Here are a small network's activations along a few directions, averaged over the inputs that share one value of a field.
Related values have similar rows: they may be neighbours, one step apart, or belong to one group.
Random noise pushes rows far along 2 fixed directions. That doesn't count. These rows show it; they differ only by the noise:
851; -178; 156; 494; 877; -312; -833; -264; -160; 458; -778; 588; 396
-226; -100; 74; 309; -190; -105; -390; -49; 30; 254; -295; 69; 37
-395; 289; 166; 64; -473; -104; 83; -22; 272; -65; 147; -336; -448
-266; 102; 127; 188; -290; -114; -160; -44; 149; 94; -83; -121; -204


Field L:
l10: 344; -311; -100; 596; 516; -84; -693; -279; 7; 265; -498; 340; 500
l8: 337; -441; 245; -3; 592; -22; -767; -169; -595; 466; -524; 684; 582
l1: 215; 534; 397; -608; 26; 10; 333; -15; 200; -133; 414; -304; -737
l7: -292; -43; -236; 167; -57; -73; 179; -198; 302; -200; 257; -230; 14
l5: -269; -536; -486; -54; -454; 360; 252; 475; -308; -256; 143; -5; 166
l11: 965; 66; 10; -177; 663; 235; 198; 205; -252; -171; 73; 149; -100
l13: 617; -55; 345; 136; 516; -171; -473; -52; -34; 333; -383; 345; -29
l2: 9; -395; -108; -171; -166; 399; -339; -1; -636; 350; -212; 659; 648
l6: 289; 46; -375; 136; 700; -229; 149; -42; -59; -95; -377; 194; 522
l4: 12; -93; -321; 87; 415; -97; 242; -146; 287; -128; 44; -66; 242
l9: 276; -162; -209; 29; 210; 6; 256; 129; -110; -324; -170; 15; 364
l12: -614; -27; 15; 97; -655; 14; 4; -73; 246; 237; 55; -143; -213
l3: 548; 217; 228; -356; 428; -100; -6; 82; -276; 63; 224; 101; 99
L is arranged as a ring.
A walk along L starts at l9 and steps to its neighbour l5. Put l8, l7, l13, l12 in the order it reaches them.
> l8, l13, l12, l7
How many steps from neighbour to neighbour lead from l1 to l3, at the fewest?
> 2

Field V:
v5: 173; 277; -188; -144; 333; 95; 458; 28; 118; -349; 260; -252; -275
v10: -291; -315; -240; 224; -80; 40; -22; -5; 140; -105; -173; -112; 277
v2: 607; 211; 212; -164; 257; 62; 138; 56; -72; -168; 135; 29; -263
v7: -86; -168; -158; -199; -29; 45; 201; 130; -128; -32; 78; 112; 330
v1: 27; 69; -68; 176; 114; -168; 209; -36; 231; -220; 83; -179; -40
v8: 184; 300; -19; 198; 195; -101; 143; -236; 260; -111; 91; -202; -374
v13: -120; -49; 15; 171; 20; -113; -177; -246; 141; 163; -103; -106; 3
v3: 404; 80; 352; -101; 354; -124; -387; -85; -157; 176; -184; 250; -141
v12: -277; -62; 29; -117; -392; 84; -45; 130; -128; 76; -24; 9; -58
v11: -726; -257; -223; -89; -704; 336; 182; 272; -252; 116; 108; -44; 207
v9: -30; -71; -3; -214; -238; 135; 77; 225; -151; -182; 190; -87; -17
v4: 385; 319; 185; 45; 344; -344; -227; -167; 133; 24; -97; 129; -151
v6: 257; 229; 313; -44; 145; -93; -117; -177; 116; 251; -8; 182; -11
V is arranged as a ring.
Which values are neighbours of v4? Give them in the order they are listed.
> v13, v6
Which values are neighbours of v11? Give them in the order they are listed.
> v7, v9
Which values are neighbours of v1? Give them in the order they are listed.
> v10, v8
